A small network was shown many inputs. Here are its activations along a few directions, one row for each input.
In each table, some parts of the input vary, and every possible input appears once, in random order.
Descriptions start from the smaller parts, as in this example, which fits no table here: line(4) and (point or line(9) or (values(3) and ring(5))).
Shared parts are said once, and a part with two or three values counts as separate values.

Other details of the inputs shift rows strongly along three fixed directions, in all tables alike. That doesn't count.

A family of inputs:
x1: [ 18  13 -25  11   3   7  10 -21  -4  16  -7  14  17 -11  -8]
x2: [-11   1  30  13  11  24  -7  28  53  -8   2  24 -12  45 -13]
x3: [ 21  23 -16   3  -5  14   9 -29  -3   3 -15  15  34 -15 -17]
x4: [-33  30 -15 -12  -4 -17  12  73 -12 -25  25  50 -11  -8 -18]
x5: [ -7 -12  32  11  27  20  -7  35  53  -9  10  20   0  45  -1]
x6: [ 20  19 -20   5  -1  14  10 -26  -8  13  -9  15  32  -8 -16]
x7: [-24 -13  -3 -11 -13 -31  -3  20 -28  -4   6 -17 -41 -13  15]
x8: [-11  -4  22  14  13  18  -5  26  53  -3   4  22 -16  43 -10]
x9: [ 25  18  -8   2  10  24   5 -19  -4  -3  -1   7  50 -19  -6]
x10: [ 26  14 -13   4  13  22   8 -18  -5   5   4   6  49 -14  -3]
x11: [  8 -40  38   8  -7   9 -25 -52  27  11 -24 -51 -27  30  15]
x12: [ -8 -16  -9 -10  -3 -23  -4   6 -40  -2  12 -32 -11 -29  29]
x13: [ 19  14 -25   5   2   9   9 -23  -7  18  -6  13  24  -7 -12]
x14: [-11  -3  21  13  13  19  -6  27  49  -1   4  22 -15  42 -10]
x15: [-27 -10  13 -19 -23 -29 -12  15 -28 -20   4 -20 -35 -13   9]
x16: [ 23   9 -18   6  15  17   6 -15  -5  10   5   4  40 -11   1]
x17: [-11  -3  19  17  14  17  -4  30  50  -3   2  23 -22  37  -6]
x18: [ 21  23 -16   4  -3  17   7 -29  -7   4 -16  15  34 -13 -18]
x19: [-11 -11 -15 -11 -16 -32   2  -3 -34   4   1 -23 -29 -25  16]
x20: [ 23   7 -18   9  18   8  13 -15  -1  12  -4   8  36 -11   2]
x21: [  9 -39  38   7  -6  10 -26 -52  25  13 -24 -50 -26  30  16]
x22: [ 18 -41  29   2   7   3 -16 -46  12  15 -11 -49   0  20  24]
x23: [-13  -7  -7 -16 -21 -29   1  -5 -38  -1   1 -28 -21 -20  11]
x24: [ 19  14 -25   5   1   7  11 -24  -3  17  -6  13  24  -9 -11]
x25: [-11 -10 -15 -10 -14 -31   3  -2 -34   4  -1 -25 -29 -24  16]
x26: [-23  43  -9 -21   3 -13  20  79 -19 -44  23  51  24 -28 -19]
x27: [-12  -8  -5 -17 -22 -29  -4  -7 -41  -1   3 -24 -21 -20  10]
x28: [-39 -10  21 -15 -15 -25  -8  48  -2 -23  16  -2 -45   8   5]
Each input here is: line(4) and (values(2) or ring(5)).
Q: Changing only the line(4) part turns x4 into x1. The same change can be made to x14. Which row results?
A: x17
Q: Change only the ring(5) part in x18. List by row number the other rows that result.
A: x3, x11, x15, x21
Q: List by row number the other rows that have the line(4) part in common with x22.
A: x2, x6, x10, x23, x27, x28
Q: Change only the values(2) part in x20. List by row number the other rows that result.
A: x12
Q: Change only the values(2) part in x5. List by row number the other rows that result.
A: x16
